A small network was shown many inputs. Here are its activations along a few directions, one row for each input.
In each table, some parts of the input vary, and every possible input appears once, in random order.
Descriptions start from the smaller parts, as in this example, which fits no table here: one of 8 places around a ring, together with either a single point or one of 9 places around a ring or (one of 2 separate values, together with one of 6 places along a line).
Shared parts are said once, and a part with two or three values counts as separate values.

A family of inputs:
R1: [ 35  17 -12 -51   7  24  -6  19 -29   4  -1  35 -17   8  20  10   6 -33]
R2: [  0  38 -10 -33 -38  45 -32  25 -31  35  23   4   0   7 -15  -9  19 -15]
R3: [-39  64 -55 -16 -84  39 -71  55 -86  82  19   0 -35  -2 -32 -47  40  18]
R4: [  5 -43  16  16  41 -15  18 -25  43 -45 -20 -15  14 -10   1   8 -14  -3]
R5: [ 60  -4  22 -32  64 -17  13   0  38 -39 -30  50   4  19  51  56 -16 -24]
R6: [ 26 -58  30  34  67 -72  89 -69  73 -76 -45 -24   3 -37  70  24 -34  28]
R7: [ 23  33 -45 -55 -14  22 -16  46 -91   5  -9  60 -48  -3  37 -17  -3 -21]
R8: [ -9  17   9   9 -13  34 -35   1  22  15  22   1  39  30 -25   4  13  -4]
R9: [ 44 -40  30  -1  70 -37  43 -25  52 -71 -45   9  -8 -23  41  44 -28  -3]
R10: [ 67  30 -29 -69  12  -9  14  52 -87 -23 -25  89 -69 -12  71  13 -20 -31]
R11: [ 22  -3   5 -12  32  12 -12  -6  31 -15  -9  27  25  29  13  23   2 -22]
R12: [-15 -62  14  46  40 -55  68 -63  62 -51 -16 -45  24 -21  25  -6 -24  25]
R13: [-34  32   6  42 -38  35 -51   7  12  57  32 -18  33  35 -66  -8  41  12]
R14: [-14  52 -44 -43 -59  40 -46  52 -88  39   8  25 -32  -3   4 -35  10   1]
R15: [-55 -17  19  63 -27   0 -23  -9  20  31  26 -60  22   2 -78 -21  13  22]
R16: [-24  53 -17  -1 -62  46 -52  31 -36  80  32 -17  -3   9 -53 -22  47   3]
R17: [-29 -28  22  33  -2   1  -6 -17  32 -12  13 -40  27  -7 -39 -12  -9  11]
R18: [-55 -52  20  57  -3 -42  48 -54  49 -19  15 -63  36 -17 -20 -21 -24  35]
R19: [ 77  12   4 -68  35  -6  23  27 -23 -22 -19  62 -40   0  55  42 -12 -37]
R20: [-86 -43  17  83 -27 -44  33 -44  37  25  29 -80  25  -5 -61 -27  -9  40]
The inputs of R1 and R2 match in every part but one. If R4 is changed in the same way as R1 into R2, which row does it become? -> R17
What do these inputs look like to the network? -> one of 4 places along a line, together with one of 5 places along a line
A walk changes only the place on the line of 5. It starts at R20 and steps to R15. List the rest of the walk in order. -> R13, R16, R3

A family of inputs:
R21: [ 17  74 -21 -59 -40  91 -97  71 -59  59  33  63   7  57 -36   5  35 -48]
R22: [-75 -24   5  81 -37 -49  25 -31  15  37  17 -77   1 -20 -48 -33   5  54]
R23: [ 65 -37  22 -15  69 -78  95 -25  22 -72 -46  30 -40 -35  87  45 -43  -1]
R24: [  -1   53  -63  -86  -58   71  -73   78 -124   19   11   58  -36    0
   10  -47   -2  -29]
R25: [ 35  94 -35 -50 -50  46 -54  62 -73  86  13  50 -40  22   4   6  56 -15]
R26: [ -70  -31   44   79  -21   23  -30  -40   83   24   45  -88   80   21
 -105  -15   18   19]
R27: [-97 -52 -11  67 -37   0   2 -38   6 -15  28 -75  43 -17 -55 -73 -20  34]
R28: [ 71 -23  39   4  82 -57  68 -40  72 -59 -48  22  -5  -9  77  66 -18   4]
R29: [  36  -74    1  -39   78  -35   70  -34   17 -113  -40   26   -3  -25
   81    7  -67  -27]
R30: [  28   80  -49  -63  -56   30  -39   77 -120   66   -1   52  -82  -11
   14  -12   32  -12]
R31: [-70  -9  24  87 -32 -27   9 -46  68  53  24 -88  38   2 -63  -9  28  53]
R32: [ 60 -51  44  -5 102 -15  23 -33  93 -86 -38  27  36  17  34  60 -25 -31]
The inputs of R24 and R30 match in every part but one. If R29 is changed in the same way as R24 into R30, which row does it become? -> R23
What do these inputs look like to the network? -> one of 3 separate values, together with one of 4 places along a line
Change only the choice among 3 separate values in R21. List by row number the other rows that result. -> R26, R32
